Here are a small network's activations along a few directions, averaged over the inputs that share one value of a field.
Values that are neighbours, or in one group, have similar rows; names and order tell nothing.
(in the rows, 128 means zero)

Other fields vary at random and push rows far along one fixed direction, the same in every table; ignore that.

Field KEKOP:
faz: [141 126 160 131  89 203  97 172 132 128 140 106]
teke: [117 139 117 104 146 107 132 115 118 124 102 129]
pup: [ 96  91 108 170 165  37 189  97 139 139 150 161]
sil: [135 127 127 130 126 125 129 128 128 127 126 121]
goni: [134 150 157  87 100 160 115 131 140 114 103 109]
kavis: [141 127 168  90 105 154 135 133 151 124 118 120]
bepab: [134 128 127 148 125 162 103 147 127 131 140 119]
fef: [127 126  91 139 154  84 138 105 110 139 128 142]
kas: [127 137  97 153 143 121 115 124 108 126 144 146]
The values of KEKOP form a 3 by 3 grid.
Name the neighbours of teke, in listed order.
> goni, fef
Name the neighbours of bepab, in listed order.
> faz, sil, kas
A value of KEKOP combines one of 3 hidden first parts with one of 3 second parts; all combinations occur once.
Changing only the second part turns fef into sil. kas has the same second part as fef; what does that change turn kas into?
> bepab

Field KAGOP:
vifi: [131 108 149 149 116 142 142 151 153 126 148 107]
leneb: [162 122 114 139 149 109 120 104 118 119 119 120]
fof: [120 101 117 126 159  75 155 113 117 137  99 113]
firi: [116 161 168  71 102 196  86 141 137 116  81  98]
pago: [164 183 145  94  67 251  35 159 103 109 116  92]
von: [126 128 119 126 123  80 175 121 155 142 148 153]
sase: [112  79 118 189 158  83 158 119 126 144 163 158]
setat: [118 148 101 141 136 158  99 155 111 133 142 140]
keze: [103 122 120 116 141  58 181  88 133 126 137 171]
The values of KAGOP form a ring.
What is the length, in steps, of the shortest route from keze to pago?
> 4
Name the neighbours of sase, in listed order.
> vifi, setat
